These are the activations of a small neural network, seen along a few directions. Each row is one input.
In each table, some parts of the input vary, and every possible input appears once, in random order.
Descriptions start from the smaller parts, as in this example, which fits no table here: one of 6 places along a line, together with either a single point or (one of 2 separate values, together with one of 5 places around a ring) or one of 11 places around a ring.
Shared parts are said once, and a part with two or three values counts as separate values.

Other details of the inputs shift rows strongly along two fixed directions, in all tables alike. That doesn't count.

A family of inputs:
r1: .56; .13; -.24; -.52; -.03; .07; -.36; -.57; -.17; .31; -.24
r2: -.64; .21; .09; -.06; .41; -.09; .23; .36; .08; -.13; .26
r3: -.16; .09; .50; .58; -.65; -.37; .40; .19; .31; .25; -.08
r4: -.63; .49; .41; -.16; .25; -.12; .18; .19; .09; .34; -.06
r5: -.03; -.09; -.32; -.11; .49; .44; -.42; -.12; -.27; -.19; -.22
r6: -.06; -.10; .17; .31; -.46; -.57; .58; .33; .30; -.23; .42
r7: .61; -.67; .02; .17; -.54; -.58; .19; -.31; .05; -.22; .11
r8: .03; -.06; -.31; -.24; .38; .59; -.39; -.08; -.27; -.04; -.12
r9: .73; -.52; -.12; .09; -.64; -.48; .23; -.23; .08; -.18; .20
r10: .70; -.60; -.05; .35; -.76; -.11; .17; -.15; .07; -.05; .01
r11: .46; -.30; -.47; -.06; .12; .27; -.45; -.30; -.27; -.29; -.20
r12: -.07; .22; -.06; -.12; .39; .27; -.53; -.32; -.26; .11; -.52
r13: .04; -.04; -.27; -.53; .51; .29; -.25; -.20; -.26; -.02; -.02
r14: -.63; .23; .12; -.06; .40; -.06; .25; .35; .08; -.15; .24
r15: .02; .23; -.01; -.61; .37; .22; -.35; -.38; -.16; .40; -.31
r16: .36; -.07; -.16; -.01; .08; .03; -.58; -.52; -.27; -.03; -.58
r17: .72; -.55; -.11; .09; -.64; -.50; .20; -.23; .07; -.18; .24
r18: .08; .04; -.45; -.19; .39; .52; -.41; -.04; -.26; -.15; -.09
r19: -.50; .36; -.05; .14; .16; .34; .15; .55; .09; -.12; .22
r20: -.12; .08; .53; .53; -.68; -.30; .43; .24; .32; .32; -.10
r21: -.02; -.13; -.26; -.18; .46; .53; -.38; -.13; -.26; -.04; -.21
r22: -.63; .16; .19; -.13; .36; .01; .26; .35; .08; .00; .29
r23: .63; -.39; .31; .01; -.73; -.54; .16; -.45; .13; .37; -.18
r24: .44; -.31; -.39; -.36; .23; -.04; -.36; -.41; -.28; -.30; -.04
r25: .46; -.30; -.44; -.07; .10; .28; -.46; -.30; -.28; -.32; -.18
r26: -.61; .19; .18; -.13; .36; .03; .29; .34; .08; .01; .25
r27: -.12; -.18; .24; .63; -.54; -.24; .49; .39; .30; -.17; .20
r28: -.52; .33; -.05; .14; .16; .32; .12; .55; .08; -.13; .26
r29: .57; -.36; .24; .17; -.62; -.77; .09; -.51; .07; .11; -.20
r30: .47; -.36; -.38; -.15; .08; .40; -.38; -.31; -.26; -.04; -.20
r31: -.33; .58; .06; .48; .46; .09; -.05; .49; .17; -.36; .29
r32: .45; -.31; -.43; -.35; .25; -.06; -.34; -.41; -.27; -.28; -.05
r33: -.13; -.21; .25; .62; -.54; -.26; .46; .40; .29; -.17; .24
r34: .15; .44; -.25; -.32; .17; .56; -.45; -.22; -.16; .33; -.32
r35: -.51; .63; .25; .02; -.02; .38; .12; .32; .16; .47; -.06
r36: -.53; .63; .28; -.28; .13; .07; .20; .19; .15; .47; .07
r37: -.63; .16; .15; -.12; .38; .00; .27; .35; .09; .03; .27
r38: .02; -.06; -.30; -.52; .53; .26; -.27; -.19; -.26; .00; .00
r39: -.57; .23; .10; -.19; .30; .06; .26; .40; .08; .03; .35
r40: -.11; -.23; .31; .56; -.57; -.15; .53; .38; .31; -.02; .21
r41: .00; .18; .01; -.29; .28; .49; -.47; -.27; -.20; .37; -.50
r42: -.06; .12; .49; .42; -.77; -.17; .44; .26; .42; .44; -.01
r43: .36; -.10; -.03; -.37; .17; -.16; -.40; -.67; -.27; .19; -.43
r44: -.69; .54; .28; -.04; .33; -.33; .08; .19; .08; .05; -.04
r45: -.53; .33; -.04; -.14; .31; -.01; .24; .43; .10; -.09; .39
r46: -.34; .57; .10; .19; .59; -.23; .06; .37; .18; -.34; .43
r47: .69; -.53; -.15; .42; -.70; -.23; .09; -.14; .06; -.30; .01
r48: .62; -.70; .04; .39; -.70; -.17; .13; -.19; .06; -.07; -.02
Each input here is: one of 2 separate values, together with either a single point or one of 8 places along a line or (one of 3 separate values, together with one of 5 places around a ring).
Changing only the choice among 2 separate values turns r28 into r17. The same change can be made to r41. Which row results? -> r23
Changing only the choice among 2 separate values turns r7 into r33. The same change can be made to r22. Which row results? -> r48
Which other rows does r7 become when the choice among 3 separate values takes its other values? List them by row number. -> r2, r14

A family of inputs:
r49: -.32; .05; .15; .21; -.14; -.26; .46; .33; .20; -.09; .27
r50: -.28; .09; .21; .36; -.23; -.08; .32; .40; .27; -.12; .27
r51: .29; .08; -.11; -.36; .50; .07; -.65; -.70; -.35; .17; -.53
r52: -.29; .08; .21; .21; -.14; -.26; .35; .33; .26; -.14; .34
r53: -.46; .45; .27; .03; -.12; .10; .17; .31; .18; .32; -.07
r54: -.32; .14; .45; .12; -.36; .00; .47; .27; .27; .48; .08
r55: .47; -.25; -.38; -.33; .31; .10; -.40; -.38; -.27; -.11; -.12
r56: -.52; .30; -.14; -.34; .81; .29; -.26; .18; -.15; -.12; .01
r57: -.54; .40; .11; -.59; .65; .43; -.12; -.02; -.14; .45; -.11
r58: -.34; .03; .14; .21; -.19; -.25; .40; .36; .16; -.04; .32
r59: .65; -.59; -.12; .12; -.47; -.40; .02; -.37; .02; -.19; .00
r60: -.34; .03; .19; .37; -.25; -.11; .33; .44; .18; -.10; .22
r61: .37; -.15; -.46; -.48; .52; .26; -.46; -.45; -.39; -.17; -.22
r62: .67; -.27; .15; .15; -.54; -.53; -.06; -.55; .01; .18; -.29
r63: -.31; .05; .19; .36; -.20; -.13; .39; .41; .23; -.14; .17
r64: -.22; -.04; .22; .51; -.43; -.23; .48; .49; .33; -.01; .30
r65: -.49; .19; .08; .20; .08; .09; .19; .41; .16; -.10; .17
r66: .82; -.60; -.04; .37; -.80; -.31; .12; -.26; .04; -.13; .06
r67: .77; -.50; -.11; .23; -.53; -.18; .05; -.31; .00; -.17; -.04
r68: -.52; .33; -.21; -.22; .69; .53; -.20; .19; -.18; -.09; -.07
r69: .34; .10; -.17; -.27; .36; .28; -.69; -.61; -.36; .18; -.61
r70: .29; -.21; -.48; -.45; .49; .28; -.53; -.48; -.36; -.12; -.19
r71: -.29; .08; .23; .36; -.25; -.08; .31; .43; .19; -.12; .26
r72: -.25; .27; .47; .47; -.57; -.33; .41; .29; .36; .27; .00
r73: .70; -.44; .09; .01; -.74; -.13; .03; -.42; .03; .34; -.25
r74: -.42; .25; .02; .18; .06; .14; .22; .42; .16; -.03; .24
r75: -.52; .34; -.10; -.36; .74; .34; -.26; .16; -.22; -.15; .06
r76: .34; .07; -.23; -.41; .25; .39; -.67; -.55; -.34; .22; -.58
r77: -.50; .30; -.16; -.20; .73; .47; -.30; .24; -.14; -.10; -.06
r78: -.25; .08; .24; .38; -.19; -.10; .30; .45; .26; -.10; .26
r79: -.48; .33; .32; -.18; -.02; -.02; .29; .24; .17; .40; .08
r80: .34; -.01; -.25; -.54; .22; .48; -.59; -.53; -.33; .29; -.50
r81: .68; -.34; .07; -.06; -.67; -.39; .00; -.47; .04; .24; -.23
r82: .37; -.16; -.48; -.33; .39; .47; -.58; -.38; -.43; -.10; -.25
r83: -.49; .37; -.24; -.37; .75; .36; -.20; .15; -.15; -.07; .10
r84: -.54; .31; -.22; -.21; .64; .55; -.26; .21; -.23; -.04; -.02
r85: .64; -.60; -.09; .11; -.49; -.41; .01; -.34; -.06; -.19; -.01
r86: .73; -.56; -.04; .13; -.43; -.40; -.02; -.32; .02; -.19; .04
r87: .30; -.21; -.39; -.46; .54; .21; -.50; -.47; -.39; -.24; -.28
r88: -.37; .25; .11; .20; .12; .11; .19; .45; .16; -.05; .25
r89: .69; -.60; -.14; .13; -.45; -.38; .02; -.32; .00; -.10; .03
r90: -.45; .52; .13; -.24; .41; .09; -.16; .00; -.04; .24; -.20
r91: -.26; .11; .16; .20; -.15; -.23; .40; .33; .26; -.09; .39
r92: -.23; .09; .13; .36; -.21; -.08; .36; .47; .25; -.02; .28
r93: -.40; .27; .07; .18; .08; .14; .21; .40; .17; -.07; .26
r94: -.28; .08; .13; .19; -.18; -.24; .41; .38; .16; -.05; .35
r95: .77; -.53; -.09; .11; -.43; -.38; .02; -.33; .02; -.13; .08
r96: -.25; .11; .13; .34; -.22; -.08; .43; .43; .22; -.07; .23
r97: -.32; .24; .37; .00; -.35; -.24; .41; .23; .27; .35; .11
r98: -.48; .38; -.16; -.37; .74; .36; -.22; .15; -.22; -.10; .11
r99: -.48; .37; -.11; -.22; .71; .51; -.25; .19; -.16; -.18; -.06
r100: .71; -.54; -.04; .11; -.45; -.40; .05; -.36; -.01; -.25; -.01
r101: .31; .07; -.21; -.55; .33; .21; -.62; -.60; -.33; .20; -.49
r102: -.48; .19; .03; .20; .06; .13; .21; .40; .15; -.03; .21
r103: .69; -.29; .19; .35; -.56; -.38; -.12; -.54; .02; .19; -.38
r104: .75; -.51; -.09; .09; -.45; -.37; .10; -.37; -.01; -.19; .04
Changing only one part turns r51 into r103. The same change can be made to r94. Which row results? -> r82
Changing only one part turns r102 into r70. The same change can be made to r77. Which row results? -> r56
Describe the family of inputs behind these rows. -> one of 2 separate values, together with either one of 8 places along a line or (one of 4 separate values, together with one of 5 places around a ring)
Which other rows does r89 become when the choice among 4 separate values takes its other values? List them by row number. -> r49, r58, r70
Which other rows does r50 become when the place on the ring of 5 takes its other values? List them by row number. -> r65, r74, r93, r102
Which other rows does r68 become when the choice among 4 separate values takes its other values? List them by row number. -> r64, r84, r102
